Each row below holds a small network's activations on one input, seen along a few directions.
In each table, some parts of the input vary, and every possible input appears once, in random order.
Descriptions start from the smaller parts, as in this example, which fits no table here: one of 8 places around a ring, together with either a single point or one of 11 places around a ring or (one of 2 separate values, together with one of 6 places along a line).
Shared parts are said once, and a part with two or three values counts as separate values.
In the rows, 128 means zero.

Other details of the inputs vary at random and push rows far along three fixed directions, the same in every table; ignore that.

Rows:
row 1: [108 155  65 111 111 169 120 149 122  99  82 155]
row 2: [107 119 114 113 131 169 123 156 119 116  90 143]
row 3: [ 87 150 114 127  99 160 119 153 139 121 113 121]
row 4: [110 150  77 117 120 158 123 154 120  94  77 146]
row 5: [ 89 116 186 151 118 125 124 159 178 126 154  86]
row 6: [104 121 177 145 116 116 136 134 179 136 171  95]
row 7: [147 181 112 132 160  91 143  65  85 121 126 122]
row 8: [117 125 111 110 133 149 109 151 133 110  84 131]
row 9: [146 153 127 128 159 120 177  60  92 107 119 104]
row 10: [143  88 155 123 141 124 120 153 139 147 149 150]
row 11: [ 83 105 102 153 109 142 135 165 130 121  59 137]
row 12: [131 168 123 150 149 125 159  72  97  98 113 103]
row 13: [183 101 131 126 131 114 108 131  88 170 161 173]
row 14: [ 89 105 168 115 121 136 134 154 180 121 140  82]
row 15: [146 174 131 141 187 101 171  60  63 122 127 116]
row 16: [106 109 162 126 127 138 153 116 169 102 132  70]
row 17: [148 115 120 132  94 131 107 151 138 145 151 151]
row 18: [158 121 115 125 128 110  92 130 123 156 149 177]
row 19: [168 105 136 114 132 103 111 148 101 176 166 171]
row 20: [152  96 153 137 142 117 113 134 125 168 173 170]
row 21: [149 130 119 119 107 106  85 141 126 168 159 162]
row 22: [106 136 102 118 116 150 101 156 143 105  84 135]
row 23: [127 130 105 126  99 142 115 156 139 108 115 125]
row 24: [150 150 124 119 158 114 155  51  96 112 116 102]
row 25: [170 124 127 121 129 101 119 123  98 177 177 176]
row 26: [115 143  82 116 136 171 124 157  93 104  63 153]
row 27: [126 163 124 145 165 119 164  86 110  95 110 119]
row 28: [ 96 154 107 124 104 149 129 163 137 102  95 115]
row 29: [183  95 133 125 127 101 104 151 116 159 166 158]
row 30: [105 118 155 125 112 137 134 100 176 114 134  76]
row 31: [113  97 183 139 157 117 142 137 177 115 148  91]
row 32: [ 91  91 180 120 135 140 124 140 193 113 125  84]
row 33: [ 76  85 176 179  98 115 158 130 186 120 113  53]
row 34: [102 138  93 113 126 171 131 165 124  92  62 132]
row 35: [115 116 174 126 127 107 126 105 165 147 169  96]
row 36: [133 165  66 103 132 142 131 142  78 113  83 148]
row 37: [ 98 118 159 149 130 142 131 134 167 120 140 115]
row 38: [139 166 117 119 162 106 144  80  91 118 110 110]
row 39: [182 118 133 146 123 101 106 116 101 173 183 174]
row 40: [116 150  89 130 128 156 119 149 104 107  84 155]
row 41: [141 146  82 115 118 153 132 141  92 106  81 138]
row 42: [143 109 126 126  96 123  84 161 148 139 135 137]
row 43: [167 129 101 127 108 117 110 128 114 147 157 162]
row 44: [ 87 143  98 109  93 178 119 160 126 122  95 132]
row 45: [157 123 130 129 117  96 106 140 128 169 186 161]
row 46: [106 111 167 145 126 131 133 139 181 122 150 111]
row 47: [115 136 164 144 125 114 142  77 172 110 149  70]
row 48: [160 101 140 104 125 103  88 147 119 176 160 157]
row 49: [167 103 132 128 140 110 116 133 112 168 169 187]
row 50: [122 118 171 148 144 126 147 114 144 114 136  83]
row 51: [ 94 122 108 104 127 170 135 154 144  95  82 120]
row 52: [147 111 135 121 122 117 108 176 120 155 142 151]
row 53: [ 85 147  64 141  93 140 138 156  88 125  42 137]
row 54: [147 155 134 145 158 116 170  42  89 125 144 115]
row 55: [ 92 107 186 129 133 135 138 141 163 132 147  85]
row 56: [161 109 135 140 108 111 106 155 133 147 158 150]
row 57: [145 159 126 129 181 104 163  30  98 119 131 124]
row 58: [124 120 173 137 145 111 143  93 160 109 135  65]
row 59: [146 104 106 111  91 142 104 158 137 145 143 153]
row 60: [127 107 122 120  88 150 117 158 147 137 134 136]
row 61: [151 179 114 139 167  85 162  66  81 120 143 126]
row 62: [132 158 116 128 173 119 174  55 105 107 127 124]
row 63: [135 122 107 107 105 130 109 158 124 155 148 160]
Each input here is: one of 3 separate values, together with either a single point or (one of 4 places along a line, together with one of 5 places around a ring).
The inputs of row 1 and row 45 match in every part but the choice among 3 separate values. If row 49 is changed in the same way as row 1 into row 45, which row does it become?
> row 25
The inputs of row 44 and row 20 match in every part but the choice among 3 separate values. If row 55 is changed in the same way as row 44 into row 20, which row does it become?
> row 2
Which other rows does row 34 become when the place on the ring of 5 takes its other values? List them by row number.
> row 10, row 27, row 46, row 49
Start at row 52 and move only the place on the ring of 5, one step at a time. The first step leads to row 19. Which rows follow, in order?
> row 25, row 6, row 28
Which other rows does row 22 become when the choice among 3 separate values takes its other values? List them by row number.
> row 7, row 42
Which other rows does row 53 become when the choice among 3 separate values takes its other values? List them by row number.
> row 11, row 33

Rows:
row 64: [125  90 164 159 114  99 131 151 140 152 138 109]
row 65: [ 98 125 107 117 149 153 145 144 112  98  64 124]
row 66: [138  79 170 126 134 120  93 167 158 155 157 146]
row 67: [144  89 134 143  94 111 106 175 123 170 136 144]
row 68: [145 101 104 103 128 135  83 198 119 144 113 178]
row 69: [106 150  96  94 134 176 143 127 105 101  76 120]
row 70: [ 98 125 122 118 144 162 153 142 119 100  70 105]
row 71: [174 156 116 123 196  95 148  75  69 129 133 148]
row 72: [135 161  78 102  92 135 108 129 119 128 127 139]
row 73: [ 97 135 129 142 103 143 143 127 134 113  99  85]
row 74: [130 106 131 120  75 124  94 158 164 157 157 134]
row 75: [163 126 168 161 174  92 178  46  96 140 166 116]
row 76: [124 142  81 128 113 161 126 122 106 111  84 153]
row 77: [134  81 153 118 131 132  95 176 142 152 144 151]
row 78: [146  94 146 123  84 115 101 158 145 176 177 138]
row 79: [112 109 118 140 115 143 132 147 135 118  95 138]
row 80: [ 91 127 123 149 112 126 146 135 134 109  86  91]
row 81: [178 141  89 146 170  94 160  71  39 143 120 182]
row 82: [123 135  86 131 124 158 151 133  90 113  73 139]
row 83: [171 142 148 151 171  90 150  55 103 135 166 135]
row 84: [111 127 157 139 138 142 171  83 143 112 136  84]
row 85: [126 149 106 109 148 145 129 146 107 101  88 130]
row 86: [103 138  83 131 123 165 156 125 105  97  63 128]
row 87: [144 116  98 137 130 134 143 134  83 137  95 162]
row 88: [178 106  79 122 112 120  87 178  88 164 128 213]
row 89: [119  91 213 130 148 115 112 159 193 129 179  92]
row 90: [ 82 153 103 125  88 160 129 126 151  99  87  89]
row 91: [137  85 152 118 128 138 103 176 132 153 137 149]
row 92: [167 121  88 126 120 123 106 170  87 145 119 194]
row 93: [124  91 138 147  88 115  96 178 154 156 130 134]
row 94: [139 111 132  93 124 142  84 172 150 143 154 149]
row 95: [118 127  91 131 116 155 133 137 115 111  77 148]
row 96: [124 156  99 110 120 154 135 100 131 104 116 131]
row 97: [126 149 102 137 111 123 127 129 116 119  94 119]
row 98: [116 147  81 131 100 131 118 151 114 115  79 129]
row 99: [ 88 136 146 154 121 120 151 118 159  97  95  69]
row 100: [167 153 151 142 178  89 163  32 111 131 188 116]
row 101: [ 26 149 190 154 159 146 164 161 180 111 138  98]
row 102: [128 161 106 130 106 128 120 131 113 115 114 122]
row 103: [165 109 123 133 121 115 105 162 116 151 150 169]
row 104: [172 147 118 136 158 104 149  52  86 141 157 154]
row 105: [126 137 102 115 113 150 134 101 131 120 124 138]
row 106: [162 142 148 135 194  85 154  89  89 125 140 133]
row 107: [108 112 150 142  91 122 108 179 171 128 131  96]
row 108: [178 145 137 147 172  88 146  59  94 138 173 143]
row 109: [162 127  90 125  88 121  74 167 104 161 127 180]
row 110: [168 172 155 147 162  66 158  38 101 136 190 100]
row 111: [159  87 104 110 130 129  89 189  95 165 118 195]
row 112: [125 103 153 127  91 113 110 138 163 157 174 114]
row 113: [102 162  84 156  91 123 104 197  90 179 140 212]
row 114: [137 101 134 127  82 130  98 164 135 167 155 136]
row 115: [118 144 111 104 141 152 127 114 121 110 103 127]
row 116: [124 191 110 174 182  98 182  71  59 149 158 187]
row 117: [126 142  94 121 124 154 143 103 106 116 112 137]
row 118: [154 102 129  86 114 135  75 176 149 158 159 172]
row 119: [120 144 144 140 141 132 148 104 140  99 133 102]
row 120: [ 69  76 222 149 144 132 143 149 227 107 135  46]
row 121: [108 167 113 112  96 140 129 122 145 105 125  96]
row 122: [114 135 144 149 122 106 134 120 150 121 134  85]
row 123: [150 102 115 130 112 129 102 169 131 147 139 163]
row 124: [153 124 111 128  95 112  81 158 124 156 148 156]
row 125: [150  93 138 141 124 122 116 135 123 154 155 158]
row 126: [130 165  95 103 118 154 137 110 120 103 123 131]
row 127: [ 96 170 102 118 100 153 131 113 141  95  94  92]
row 128: [120  86 184 134 120 123 135 117 185 142 188 104]
row 129: [170 134 128 104 163 114 141  88  83 151 153 154]
row 130: [131  86 166 135 153 115 135 152 128 144 130 129]
row 131: [156 138 168 132 190  92 145  73 119 129 169 115]
row 132: [ 99 149 105 111 145 160 136 138 126  86  62 113]
row 133: [122 131 128 123 161 126 138 128 121 108  93 123]
row 134: [ 95 158 107  94 134 175 127 129 142  86  84 108]
row 135: [130 148 106 108 146 146 117 130 110 109  95 143]
row 136: [ 75 152 156  98 143 160 151 108 189  75 119  54]
row 137: [131 152 112 114 103 126 120 109 135 128 135 118]
row 138: [157 112 134 125 121 125 105 128 139 150 168 156]
row 139: [107  80 191 166 109  91 122 153 186 147 152  92]
row 140: [145 107 126 140  95 103  90 189 129 155 138 152]
row 141: [128 136 120 138 138 132 145 111 124 110 107 125]
row 142: [103 146  87 105 102 182 151 120 120 100  86 118]
row 143: [127 146 148 106 154 137 131 118 140 108 142 106]
row 144: [136 127 189 126 185  95 168  50 139 129 182  90]
row 145: [120 135 106 144 119 119 138 121 105 127 100 120]
row 146: [107  84 208 119 135 123 122 130 210 135 180  85]
row 147: [ 92 158  84 118  92 161 133 124 122 103  84 102]
row 148: [154 139 122 136 188  98 151  83  77 126 109 151]
row 149: [ 97 169 106  81 128 175 133 132 143  79  95 100]
row 150: [138 127 125 144 146 118 144 113 116 120 115 136]
row 151: [ 72 127 167 117 148 157 158 108 175  87 115  58]
row 152: [119  87 189 161 103  97 109 139 185 152 172  97]
row 153: [165 137 142 158 152  73 145  65  87 155 164 131]
row 154: [ 85 162 101 116  87 157 123 136 158  95 101  85]
row 155: [170 112 111 112 101 132  82 172 122 160 168 186]
row 156: [126 101 181 128 121 120 125 119 195 136 197 101]
The inputs of row 90 and row 104 match in every part but one. If row 64 is changed in the same way as row 90 into row 104, which row does it become?
> row 87
The inputs of row 119 and row 102 match in every part but one. If row 82 is changed in the same way as row 119 into row 102, which row does it become?
> row 67
Describe the family of inputs behind these rows.
> one of 3 separate values, together with either a single point or (one of 5 places along a line, together with one of 6 places along a line)
Which other rows does row 111 become when the place on the line of 6 takes its other values? List them by row number.
> row 70, row 71, row 85, row 120, row 132
Which other rows does row 80 become when the place on the line of 6 takes its other values? List them by row number.
> row 64, row 98, row 99, row 139, row 140
Which other rows does row 117 become when the place on the line of 5 takes its other values? List them by row number.
> row 81, row 86, row 125, row 128

Rows:
row 157: [119 153  93 129 161 141 156  90 103  76  58 112]
row 158: [163 103 142 133 112  99  95 129 151 147 165 132]
row 159: [158 126 126 142 171 110 161  71  78 145 138 162]
row 160: [168 164 131 154 149  77 137  81  96 146 175 142]
row 161: [ 74 191  80 116 101 166 141 141 123  82  68  92]
row 162: [135 125 163 156 126  90 118 117 161 150 191 129]
row 163: [202 101 108 116 143  91  94 154  66 174 138 193]
row 164: [132 148  58 114  76 177 112 157 106 113  90 155]
row 165: [ 75 110 108 109  99 191 133 176 137 110  67 117]
row 166: [174  98 143 118 104  93  86 155 134 167 172 135]
row 167: [170  87 145 132 100 106  98 130 138 191 200 174]
row 168: [131  96 169 151 132 106 105 188 151 152 159 150]
row 169: [ 70  87 202 125  89 139 116 155 239 114 144  27]
row 170: [133 166 127 152 149 117 182  32 116 101 141  95]
row 171: [146 161  73 106 118 130 122  85  98 116  96 138]
row 172: [142 125 154 134 127 109 149  79 124 154 175 112]
row 173: [146  75 145 145 124 127 115 162 138 157 151 169]
row 174: [163 155 164 111 233 109 168  47 100 114 170 131]
row 175: [ 78 172  85 117 131 166 149 153  99  87  49 116]
row 176: [123 141  89 136 135 134 116 160 103 124  95 175]
row 177: [140 123 130 133 149 122 133 127 118 107  99 116]
row 178: [ 84 154 162 147 177 117 184  79 124 107 113  80]
row 179: [151  56 167 122 122 107  84 187 147 175 155 150]
row 180: [152 126  57  97  63 165  87 189  87 158 113 191]
row 181: [ 99 167  84 114  94 170 129 131 138  68  62  85]
row 182: [ 62  61 215 139 124 142 127 165 241 105 122  47]
row 183: [ 27  99 211 153 131 146 152 157 231  96 122  47]
row 184: [123 132  65 106 109 167 129 172  80 125  64 165]
row 185: [128 115  82 122 103 170 117 183 105 121  83 170]
row 186: [143 204 139  98 198 122 178  10 114  85 165  94]
row 187: [134 108 130 118  84 117  73 189 142 182 173 164]
row 188: [151 164 146 149 161  74 148  48 107 151 184 132]
Describe the family of inputs behind these rows.
> one of 2 separate values, together with either a single point or (one of 3 separate values, together with one of 5 places around a ring)
The inputs of row 181 and row 177 match in every part but the choice among 2 separate values. If row 188 is changed in the same way as row 181 into row 177, which row does it become?
> row 183
Which other rows does row 164 become when the choice among 2 separate values takes its other values? List them by row number.
> row 185

Rows:
row 189: [160 138  54 130 109 138 134 106  65 126  67 158]
row 190: [148 102 155 135 111  99  97 169 149 157 178 142]
row 191: [203 135 146 171 144  40 149  34  88 177 207 137]
row 192: [158 124 101 103  96 136  98 151 110 155 151 167]
row 193: [170 158  72 100 119 124 112 105  68 154 132 177]
row 194: [116 114 114 124 111 143  99 178 141 145 117 164]
row 195: [ 97 133 153 120 149 143 170  77 149  95 103  64]
row 196: [113 105 192 140 124 107 118 125 198 134 179  86]
row 197: [ 64 154 138 132 134 174 175 106 163  72  96  69]
row 198: [140 146  94 117 148 125 133 115  77 122  87 140]
row 199: [111 173 116 139 158 133 170  84 105  92  98 118]
row 200: [107 123 170 140 148 123 149 100 159 126 153 104]
row 201: [114 112 110 117 104 162 105 184 145 109  88 133]
row 202: [140 142 161 156 177  91 170  82  95 137 158 115]
row 203: [145  98 155 135 137 110 119 151 124 142 144 126]
row 204: [138 105 117 114  81 142  76 197 152 144 152 162]
row 205: [133 137 179 151 160  83 144  72 152 129 172  88]
row 206: [106  46 170 162  62 133  97 208 201 176 164 134]
row 207: [ 84 134 110 107 108 174 135 145 140 114  93 121]
row 208: [105 132  92 100  81 168  92 172 152 120 104 134]
row 209: [136 119  90 102  98 162 106 175 105 148 122 184]
row 210: [135 146 134 133 171 128 172  62 113  97 126  92]
row 211: [170 130 154 151 181  60 146  78  89 167 178 159]
row 212: [166 120 153 149 162  95 137 102 111 157 184 162]
row 213: [146 145  96 124 148 120 127 106  86 135 125 176]
row 214: [143  70 171 125 123 118  96 156 167 157 168 132]
row 215: [168 143  98 120 114 118  96 146 100 144 139 176]
row 216: [110 166  96 120 115 144 134 135 104 101  92 110]
row 217: [102 163 120 141 152 135 167 106 112  95  98 109]
row 218: [136 165  82 111 115 154 124 115 104 113 113 139]
row 219: [177 107 133 127 144 110 111 131 110 146 153 165]
row 220: [133 130  95 113 129 133 116 149 108 123  88 145]
row 221: [ 91 120 143 124 126 149 130 143 167  95  90  91]
row 222: [ 69 155 117 129 134 153 158 126 126  94  74  91]
row 223: [113 132  90 110 122 160 118 142 123 101  74 132]
row 224: [ 96 110 166 122 128 153 153 121 174  99 121  69]
row 225: [155 140  88 120 142 128 128 133  82 125  97 158]
row 226: [ 77 132 185 145 131 117 149 116 197 102 137  47]
row 227: [118  85 179 132  96 108  85 191 179 165 172 115]
Describe the family of inputs behind these rows.
> one of 3 separate values, together with either a single point or (one of 2 separate values, together with one of 6 places along a line)
The inputs of row 213 and row 196 match in every part but the choice among 3 separate values. If row 206 is changed in the same way as row 213 into row 196, which row does it become?
> row 191
Which other rows does row 216 become when the choice among 2 separate values takes its other values? List them by row number.
> row 227
Which other rows does row 207 become when the place on the line of 6 takes its other values? List them by row number.
> row 194, row 200, row 211, row 213, row 222
Which other rows agree with row 219 in the choice among 3 separate values? List them by row number.
> row 189, row 195, row 198, row 201, row 203, row 210, row 214, row 220, row 221, row 223, row 224, row 225
